A small network was shown many inputs. Here are its activations along a few directions, one row for each input.
In each table, some parts of the input vary, and every possible input appears once, in random order.
A made-up example of a description, with smaller parts first: ring(8) and (point or (values(2) and line(4)) or ring(9)).
Shared parts are said once, and a part with two or three values counts as separate values.

Table:
r1: [-14 -23 -33  29 -24  -8 -18   3  -5   8  10  17 -21 -12  -4 -18]
r2: [ -1 -35 -16  25 -16  46 -21  10   4 -23  -3  -3  -1 -12 -30   0]
r3: [-26 -26 -20  50   0  16  -3  -6   3  14  30  17  -2 -10  -8   4]
r4: [-20  12  20 -23   7   2  31  10 -10  -4  19  -7  -2  -1  19   4]
r5: [ 38 -10  11   3 -12   8  33  28  37 -42 -31  -6 -10 -16   8   1]
r6: [ 36 -13   6  -5 -20   3  32  27  38 -38 -31 -13  -7  -8  11  -3]
r7: [-18 -21 -30  33 -21  -5 -19   8 -12  10   4  18 -19 -12  -4 -15]
r8: [ 11  25  10 -30  16  -3  16   2 -10 -13  -8  -6 -10  10  19   0]
r9: [ 27  -7  -2  -5 -18   6  32  34  34 -40 -31 -11  -1  -7  10  -4]
r10: [ -4 -28 -20  25 -16  45 -22  13   0 -17   0 -13   4 -11 -34  -8]
r11: [ 26  16  14 -26  16 -29 -14 -31 -12  33 -10   9   8  17  -7  11]
r12: [-20  11  22 -27   3  -2  27  11  -8  -2  21 -13  -1   2  22  -2]
r13: [  4 -31 -28  13 -17  22 -36  12  28 -32 -36 -17 -10 -19 -23  -3]
r14: [ 23  18  11 -19  17 -22  -7 -33 -17  28 -15  15   9  19  -7  20]
r15: [-23  14  21   0   7  -5  32 -16 -10   8  30   1   9   2  12   4]
r16: [  1 -35 -21  19 -19  42 -23  10   4 -20   3  -8   5 -16 -30 -10]
r17: [ -1 -23 -31  18 -14  26 -37  16  25 -29 -40 -20  -8 -17 -25  -1]
r18: [-30 -28 -20  45  -2  16  -5  -5  -3  22  26  11   5 -13  -6  -5]
r19: [ 33  25   6 -24  18 -22  -6 -14 -13  -2 -17  -3   2  20  12  16]
r20: [-26  15  19 -24   8  -1  27  20 -12   1  17 -10   2   0  16  -1]
r21: [-15 -21 -31  36 -19  -4 -15   5  -5   3   8  24 -24 -10  -6  -8]
r22: [ 12  23  12 -34  14 -10  10   3  -7 -12  -7 -12  -8  13  22  -7]
r23: [ -9  27  21  -5   6 -12   3 -26  -4  34  15  17  15  14   6   9]
r24: [ -4  26  24 -10   5 -16  -2 -28  -1  38  19  10  14   9   7  -1]
r25: [ 29  26   4 -28  20 -27 -12  -5 -15   3 -16  -3   7  18   8  11]
r26: [  2 -29 -27  18 -12  26 -35  15  31 -33 -37 -14 -11 -19 -24   4]
r27: [-15  26  22  -6  10 -17  -3 -15  -6  35  15  15  20  15   3   0]
r28: [ 18  19  11 -23  20 -28 -15 -21 -17  33 -13  14  12  19 -11  11]
r29: [-28  15  22  -1   9 -11  26  -5 -11  10  30   1  15   1   8  -4]
r30: [ 34  21  12 -28  18 -28 -13 -11  -8   2 -14  -7   3  21  15   9]
r31: [-25 -30 -21  43  -5  13  -2  -7   0  21  32   8   1 -15  -7  -7]
r32: [-21  13  25  -3   4 -10  27 -16  -7  12  35  -4   8   4  13  -4]
r33: [  4  27   5 -34  17  -9  10  11 -10 -10  -6  -8  -4  13  16  -5]
Describe the family of inputs behind these rows. -> values(3) and (point or line(4) or ring(6))
The inputs of r12 and r4 match in every part but the values(3) part. If r16 is changed in the same way as r12 into r4, which row does it become? -> r2
Which other rows does r17 become when the line(4) part takes its other values? List them by row number. -> r7, r10, r18
Start at r33 and move only the ring(6) part, one step at a time. The first step leads to r20. Which rows follow, in order? -> r29, r27, r28, r25
Which other rows does r14 become when the values(3) part takes its other values? List them by row number. -> r11, r28

Table:
r34: [ 11 -17 -27  16  -7   0 -31  -4   2  -4 -20   7 -15  -5 -16  -3]
r35: [ 15  17   4  -4   6 -27 -14 -24  -4  20 -11  13   5  13  -1  10]
r36: [ -5  21  18 -27   6  -5  32  10  -5  -8   2  -6  -2   5  20   1]
r37: [-47 -20  -8  29  -9  27 -17  -7  -7  21  32   4   9 -13 -24  -7]
r38: [  1 -16 -22  27 -15  -1  -8  13   5  -1  -3  14  -9  -7  -2  -7]
r39: [-33   7   5   9  16   3  -6 -25 -32  34  45   8  13   9  -3   3]
r40: [  7   5   6   2   6 -25  15 -11  -7  25   7  18   2   6   8   3]
r41: [ -1  11  18  -6  -4 -17  28  -1   0   7  19   9  -6   2  23  -7]
r42: [ -5 -12   3   6  -4  21  21  22  19 -32  -4 -14  -5 -13   4   2]
r43: [-11 -18 -12  22 -15   3  18  15  16 -14   7  -4  -9 -15  12 -11]
r44: [ 22 -17 -15  -2  -7  11 -28   3   6 -13 -27  -7  -4  -3 -18   7]
r45: [ 10  22  21 -38  14  -9   6   6  -7 -11  -8 -18   8  11   7   3]
r46: [ 19  19   7 -24  18 -10 -18 -11   0   9 -19  -5   7  14   1   8]
r47: [ 18  -4   2 -10  -5  27   1  14  13 -32 -19 -20   6  -3 -11  -2]
The inputs of r40 and r38 match in every part but one. If r35 is changed in the same way as r40 into r38, which row does it become? -> r34
Describe the family of inputs behind these rows. -> values(2) and (point or ring(6))
